[[ 257   82  372   78  355 -175  134  307]
 [ 235  -70  186  477  -42  569  555  611]
 [ 639  229  326  667   66 -558  463  542]
 [ 388  914  264  262  519 -185  -22 -270]
 [  47  462  271 -145  467  269  -99 -136]
 [  -1 -457  380   16  315  125  466  656]
 [ 288  622  151  478   34  223  285   91]
 [ 614 -425  347  173  259  559  161  773]
 [ -98  463  128  273  272  598  462   33]
 [  67  490  245    9  516  320   78  -90]
 [ 450 -119  336  382  440  237  476  574]
 [ 300  956  117  114  177  539 -268 -339]] ==> 639

[[56 43 71 41 43 95 28 41 43 69 62 54 38 75]
 [59 49 44 38 55 57 49 45 69 43 43 51 44 48]
 [41 44 82 41 39 47 53 36 47 80 62 52 39 59]
 [32 50 61 60 60 19 47 59 36 61 55 50 44 36]
 [46 61 39 45 48 42 58 39 57 54 54 45 74 36]] ==> 41

[[  5 -46  22  39  27  20  10  19]
 [ 20  22  12   0  23   1  17  26]
 [ 22  17  34  16  42  -3  19  29]
 [ 28   6   4  38  -6  27  18  15]
 [ 37 -30   5  34  18  14  18  28]
 [ 18  26  44  22   5  14  17 -16]] ==> 22

[[ 470  109 -470  176  168 -518  441 -907  -77]
 [ 212 -476 -889  -52  -10 -161  792  -65  467]
 [-391 -582 -498   86  168  -87 -791 -422  195]
 [ -19 -592 -846   47  -88 -117  792  -89  430]
 [ 470 -257 -916 -104   68 -260  741  -65  467]
 [ 417  109 -470  267 -139 -673   82 -994 -179]
 [ 416 -534 -655  267 -228  182 -803 -388 -189]
 [-692 -456 -592  158   77  182  312 -682  290]] ==> -391

[[4 4 6 5 3 7 5]
 [6 5 5 6 4 5 6]
 [5 5 6 6 3 7 5]
 [4 4 2 5 7 2 4]
 [6 6 4 8 5 3 5]
 [4 5 4 3 4 3 2]
 [6 4 5 6 5 6 4]
 [3 3 4 6 8 4 2]
 [4 4 6 4 2 7 5]
 [4 3 2 7 5 3 1]
 [4 6 2 5 7 3 4]
 [7 5 6 5 3 6 6]] ==> 5

[[6407 6392 6613 5102 5148 5963 6625 6023 6244 4993]
 [6059 6074 5423 5870 5910 6056 7369 6232 5903 5360]
 [5725 5724 9315 7485 7605 5374 3720 5703 9419 7721]
 [4623 4633 4998 7316 7343 5436 5125 6131 6320 6926]
 [2903 2899 5116 7363 7322 6875 5006 7855 5668 7697]
 [5597 5603 4667 6869 6839 4839 5216 5423 5395 6445]
 [4194 4215 5599 8173 8174 4908 4054 5731 6645 7921]
 [3411 3391 5084 6742 6673 7855 5928 8111 5252 7205]
 [4294 4335 5569 8913 8952 5622 4892 6205 7417 8428]
 [4758 4765 5308 6214 6134 7136 5893 6904 5062 6784]] ==> 5725

[[23 65 72 75 24 57 71 75 57 55 40 24 70 62 31 68]
 [64 67 65 57 65 70 65 61 51 52 70 64 66 68 62 66]
 [67 50 48 46 66 52 48 46 53 53 60 67 48 51 63 49]
 [68 63 60 51 69 65 60 54 49 50 69 69 61 64 64 62]
 [20 55 60 64 20 47 59 63 51 50 33 19 58 52 27 57]
 [50 42 43 42 49 41 43 41 44 44 47 50 44 41 45 43]
 [30 56 59 52 31 52 58 54 40 40 47 30 58 54 31 57]
 [49 67 66 51 49 67 66 56 41 41 68 50 67 66 45 67]
 [28 85 91 85 30 78 90 88 57 56 57 29 89 82 36 87]
 [74 58 55 54 75 63 55 56 59 60 69 75 56 61 73 57]
 [13 66 72 64 14 58 71 67 36 35 44 14 71 62 16 69]
 [31 42 47 58 30 37 46 54 57 56 29 30 46 40 36 44]] ==> 67

[[-306 -344  245  297 -548  -61  103  -22  -36  -78 -214  119]
 [ -95   44 -124 -444 -172 -171   39 -228 -222   46  134 -227]
 [-463   -5  -41  421 -297 -404   71 -213  155  -31 -717  -16]
 [-584  -76  138   44 -594  381   24  -77  -38  -35  -93   90]
 [ 324  -25  -30  487  140 -538  -58  213  170 -137 -319   71]
 [ 323 -198   38  459   78 -314   18  208  191 -213 -188   75]
 [-450 -111  144  372 -424  349   60   69  -15  -42 -377   77]
 [ 322  210 -290 -322  162  -55 -215  -66  123 -151  161   11]
 [ 462  -41 -120  217  278  196 -271  276  313 -335  171  124]
 [-881 -121  178 -211 -800  617    7 -302 -307  134   -9   -5]
 [-243 -304  226  652 -471 -818  118  -39  108  -30 -561  113]] ==> -463
---
-1.33   1.03  -1.11   1.29   1.89: -1.33

-1.250   0.521   0.763   1.018  -1.014  -0.310   1.217: 0.763

 108.0   -96.9  -131.5   -43.1     8.4   -90.1   -97.9
 -82.8   -53.8    -8.6   -15.6   -47.8  -116.8   -94.2
 -63.2    99.8   126.3    24.5    -6.3   131.9    92.8
: 126.3

-0.377   0.395  -1.115   1.200  -0.806: -0.377

  30.379   145.167   -15.112  -163.259   155.949   -36.455   175.151: -15.112

-0.04   0.13   0.06   0.11   0.12   0.00   0.09
 0.02  -0.15  -0.17  -0.22  -0.15   0.04  -0.03
 0.01  -0.02  -0.09  -0.09   0.00   0.07   0.08
: -0.09

 1.21  -0.22  -1.51   0.42  -0.45: 1.21

 0.14  -0.01  -0.16   0.05   0.10
 0.00   0.13   0.11  -0.05   0.06
 0.13   0.21   0.13  -0.03   0.06
: 0.13
---
[  4 -77 -13  19  16] Answer: 4
[-36  22 -18  13  74  17  34] Answer: -18
[  1  23  17  47  68 -45] Answer: 23
[ 40  83 -28  21  17  29 -92] Answer: -28
[ 64  50 -41  72 -24 -71] Answer: 50
[-70  19 -22  37   2] Answer: -70
---
Input: 23	-18	11	35	84	46
Output: 84, 46

Input: 74	-43	-52	-36	24	68	-18
Output: 74, 68

Input:
61	-16	36	-45	-26	58	80
-58	14	22	-36	-65	-16	-91
62	-8	-20	-26	58	18	92
Output: 92, 80

Input: 26	72	-64	55	-7	-56
Output: 72, 55

Input:
-2	-13	19	12
54	-25	81	31
Output: 81, 54

Input:
-77	78	61	33	80	-36
-78	81	-77	-74	66	79
79	77	-81	-78	-77	-74
Output: 81, 80

Input: -75	-9	31	21	-10	14	-4
Output: 31, 21
